Each row below holds a small network's activations on one input, seen along a few directions.
In each table, some parts of the input vary, and every possible input appears once, in random order.
A made-up example of a description, with smaller parts first: one of 5 places around a ring, together with either a single point or one of 9 places along a line or (one of 3 separate values, together with one of 4 places along a line).
Shared parts are said once, and a part with two or three values counts as separate values.

Other details of the inputs vary at random and push rows far along three fixed directions, the same in every table; ignore that.

A family of inputs:
x1: [ -3   5  -3  -8  14  12   4  -6   2 -18  14  -2]
x2: [  6  -9  -9   5 -17 -33  -2  -1  17  22  -4   2]
x3: [-14 -12  10   2  31 -17 -32  10  -9 -35   8  21]
x4: [ 14   2 -27  -7   2 -15 -28 -35 -15 -20   9 -19]
x5: [-10   8   8  17  -3   6  12  -8  -7  -3 -15 -18]
x6: [  1   6 -11  19  24  -8 -22  19 -18 -18   3  13]
x7: [ -1  15  14  21  -3  23  21  -6 -13 -10 -21 -10]
x8: [ -8   3  10 -10  -4   3  18  16  27  30  -1  13]
x9: [ -9   7 -15  16   3  -1  -7 -27  -8 -17  10 -12]
x10: [ 9  1 36 10 17 26 24 -7  3 17  6  8]
x11: [ 10 -11 -22   7 -22 -24   3  -1   6  40  -2  -6]
x12: [ -8 -12   1   0 -45  -3 -17  15  20   5   6   0]
x13: [  8  32  -6  -2  -7  22  20  -3 -16  -3   1 -23]
x14: [ 11  -2 -11   6 -28 -22   7  -2  13  19 -14   8]
x15: [ -3  17 -22  19 -10   4   7 -25 -24  -1  -4 -41]
x16: [  1  -2   2 -14  10 -10  12  20  10  -5  -1   6]
x17: [ 13  -3  -2  -6   6   4  -6 -28 -13  -2   4 -13]
x18: [13  7 33 12 10 28 25 -5 -1 12  1 18]
x19: [ 13   0 -17   7   0 -16  -4 -28 -12 -21   8 -16]
x20: [ 13  -3 -25   9 -25 -19   3  -2   4  30  -6   1]
x21: [  5 -10  31  -6   5  18  23 -12  -7   1  -3   3]
x22: [ -3   3   4 -10   2 -18   3  22  22   7  -5   4]
x23: [-10 -20  -9  -4   2 -12 -15   8   4  16 -11  11]
x24: [-13  -4 -16  -1 -23 -11  -5  -6   2  30 -16  -8]
x25: [  9   1  -6   5   3   1   5 -31  -4  -6  13  -9]
x26: [-13   5   7   6  -5   9   8 -29 -18 -16  -4 -20]
x27: [ -7  -4   1 -13   0   3  19   6  17  12   4   6]
x28: [ 11 -21 -26  -1  -5 -24  -3   2   1  14  -3   3]
x29: [ -5  -7  -4  11   9  -8  -1   3  -5 -11  -9   3]
x30: [  7 -22 -13  -3  -4 -26  -2   6  10   1  -5  12]
x31: [-12   5   6 -21 -22 -18   6  10  22  15 -12   6]
x32: [  8  41 -11   1 -16   6  13 -21  -8 -26  -5 -34]
x33: [  0 -13  17 -15  24   0  10  37  10 -12  -1  21]
x34: [  4  -5  13  -5 -25  -8  10   0  10  23 -14  20]
x35: [ -6 -12   1  14  39 -15 -28  19  -6 -39   4  19]
x36: [  0 -20 -11 -13 -10 -33 -18  -2   8  -3   3  18]
x37: [  6  -5  24  18 -11  34   4  23  12 -12   3 -11]
x38: [ -1  11 -44  15  -2 -21 -21 -28 -24 -22   9 -28]
x39: [ -3   7  10 -10  -8   8  19  21  24  28  -4  24]
x40: [ -7 -22 -16   9   3  -6   2  15   3  15 -14   2]
x41: [  5  23   3 -16  -5  18   2   0  -2   1  -7  -4]
x42: [ -9  10  24   9  -1  19   7  -3 -15 -11 -14   5]
x43: [  1  -4  23 -24  15  38  21   8  -4   5  -7  -1]
x44: [  1  22   6 -16   4  20   3 -11  -6  -5  -2 -18]
x45: [-21 -11  13   1 -21  -7   9   5  10  26 -20   8]
x46: [ -4  -8  28  -1  18  32  16   3 -14  14 -12   0]
x47: [  4  12 -38  -9   5 -10 -10 -14 -17 -30  18 -28]
x48: [ -5  -8   7 -28  -3   7  13  12  10  25  -8   5]
x49: [ -2  -4 -30 -16  -1 -28  -4  11   3   7  13  -6]
x50: [ -2 -16 -31  11 -25 -12 -27  30  19  14  16  -1]
x51: [-5 14 16 22  7 30 13 -4 -8 -2 -4  9]
x52: [  1   4   9  -8  43  -9 -16  42  -4 -11  21  19]
x53: [ -5   0  29 -22  41  -3 -18  26  -4 -36  20  26]
x54: [-10  -9   2  16  41  -5 -26   7  -3 -31  13  17]
x55: [ 10  -3  -8   5   9   4  -1 -25  -5 -17  10  -2]
x56: [ -1  20  38 -14   0  28  23  12   0  -4 -12  10]
x57: [-12  15  -7  22  -5   7   4 -27  -5  -3   2 -20]
x58: [  0  -7   0  -5 -27 -27  -4 -12  14  22  -6   4]
x59: [ 19 -15  24   5  21  25  28   4 -13  15  -2  -1]
x60: [ -2  -4   4  16  34   4 -56  32  12 -40  50  24]
x61: [ 18  16   4  -1  -2  18  -3 -25 -14  -2  -2 -10]
x62: [ -2  16 -11   7 -15  16  -2 -18 -18   1 -13 -12]
x63: [ 13   7   5  -2  -2  12  -1 -28  -9  11  -3 -15]
x64: [ -7 -11 -21  -5 -27 -10 -43  17  15   2  24   3]
x65: [-10 -16  11 -26 -13  -6   8  20  15  11  -9  19]
Description of these inputs: one of 5 separate values, together with either a single point or (one of 3 separate values, together with one of 4 places along a line).
Q: The inputs of x63 and x2 match in every part but the choice among 5 separate values. If x24 is changed in the same way as x63 into x2, which row does it become?
A: x5
Q: Change only the choice among 5 separate values in x64. List by row number the other rows that result.
A: x12, x37, x50, x60
Q: Which other rows agree with x54 in the choice among 5 separate values? List them by row number.
A: x1, x8, x9, x10, x18, x25, x27, x39, x51, x55, x57, x60
Q: Change only the choice among 5 separate values in x17. List by row number the other rows that result.
A: x19, x21, x25, x59
Q: Change only the choice among 3 separate values in x14. List by row number the other rows that result.
A: x7, x32
